Each row below is a small network's average activation on inputs in which a field has the value named, seen along a few directions.
Values that are neighbours, or in one group, have similar rows; names and order tell nothing.
(in the rows, 128 means zero)

Other fields vary at random and push rows far along one fixed direction, the same in every table; ignore that.

Field V:
v3: [ 85 134 116 113 131 159 142 146 139 165 107 103 109 150 135 110 111 136
 104 133 159  94]
v11: [ 56 101  98 135 103 172 156 169 179 141  90 116 177 124 195  38  77 113
 146 102 126  79]
v6: [141 124 134 137 123 115 154 127 128 102 133 125 152 118 141 122 138 131
 114 111 106 145]
v12: [171 105 131  96 107  90 128 109 122 130 127 132 138 134 115 166 127 124
 127 125 120 136]
v15: [132 124 164 113 135 126 115 127 125 127 140 132 109 105  83 149 140 131
 132 136 108 124]
v9: [150 120 133 113  99 113 151 131 152 145 111 129 143 161 131 121 113 123
 134 125 131 117]
v2: [ 81 117 110 125 134 174 133 131 156 153 109 118 116 149 117  90 122 153
 127 135 133  84]
v14: [138 143 123 130 154 122 125 126 103 112 155 141 113 123 145 133 151 125
 139 124 129 148]
v17: [154 116 130 126 111 100 132 113 135 138 118 140 146 152 121 162 128 122
 128 111 125 119]
v1: [115 119 144 120 121 156 113 138 143 130 124 122 109 121  98 116 122 122
 116 135 112 118]
v13: [188 147 151 136 134  88  80  95  93 115 161 142 132 111  98 207 163 125
 122 162 150 173]
v5: [162 133 137 134 135  94 134 119 110  81 153 145 117 105 127 152 146 122
  99 119 102 154]
v7: [156 138 140 146 159 103 113 125  94  84 164 117 105 121 125 149 151 125
 132 129 117 169]
v4: [ 61 139 107 145 110 178 116 149 177 197  84 131 182 130 174  77  74 132
 163 141 166  91]
v10: [114 146 112 149 146 138 124 135 109 114 123 123 119 117 146 107 134 136
 152 129 142 131]
v16: [157 139 124 133 142 113 126 118  87  99 150 141 106 109 125 140 156 119
 133 115 119 171]
v8: [114 130 122 124 132 134 133 121 124 147 125 119 102 145 102 138 122 139
 107 144 131 123]
The values of V form 4 separate groups.
Q: Which other values are in the same group as v2? Give them in the order they are listed.
A: v3, v15, v1, v8
Q: Which other values are in the same group as v13? Give them in the order they are listed.
A: v4
Q: Which other values are in the same group as v9? Give them in the order they are listed.
A: v12, v17

Field W:
w16: [ 63 138 107 152 156 180 127 164 144 122 125 108 147 106 198  72 102 126
 135 119 121 121]
w2: [106 113 148 107 130 116 116 134 145 137 142 122 107 112  75 120 109 126
 132 142 103 122]
w6: [174 135 128 101 152  92 140 109  85 105 161 109  68 171 101 191 174 134
  70 137 145 139]
w8: [231 120 160  90 107  51 121  76 108 123 150 129 145 114  69 219 148 150
 102 153 102 197]
w7: [144 153 130 144 170 128 116 111 108  89 167 160 121  69 139 153 171 145
 102 119 104 160]
w5: [139 113 154 130 128 131 114 115 116 112 129 118  98 122  57 148 158 136
 120 124 112 127]
w3: [ 82 102 151 113 126 152 138 162 155 150 120 115 104 118 121 109  94 119
 140 146 128  68]
w15: [162 149 118 152 142 106  73 111 102 129 151 133 100 146  99 198 155 104
 149 173 175 132]
w9: [223 123 138  93 162  80 125  79  55 100 178 127  37 148  78 215 180 148
  58 117 121 209]
w17: [ 97 119 100 113  76 140 118 110 172 173  65 154 183 146 119 125 100 135
 107 116 141  66]
w13: [184 122 149 135 138  46 133 111  97  81 156 151 138 118 133 161 140 123
 145  89  99 172]
w1: [ 81 131 104 179 115 173 170 159 138 107 102 102 144 110 161  61 117 117
 137 128 125 113]
w4: [106 102 131 135  77 161 124 129 194 161  85 123 175 195 133  81  84 144
 129 158 149  74]
w10: [ 86 124 138 155 134 162 128 138 109 122 133 135 155 105 177  96 128 127
 119 113 150 134]
w11: [ 61 129  66 119 107 176 148 187 182 143  75 106 185 131 225   9  78 100
 190  91 137  83]
w14: [136 149 133 117 130 122 183 141 134 133 132 151 145 142 153 105 138 117
 159  93  81 138]
w12: [101 153 122 141 125 159 102 142 132 190 106 134 126 124 138 113  99 124
 182 159 183 121]
The values of W form 4 separate groups.
Q: Which other values are in the same group as w8? Give them in the order they are listed.
A: w17, w4
Q: Which other values are in the same group as w15? Give them in the order they are listed.
A: w12
Q: Which other values are in the same group as w11? Give them in the order they are listed.
A: w16, w7, w13, w1, w10, w14
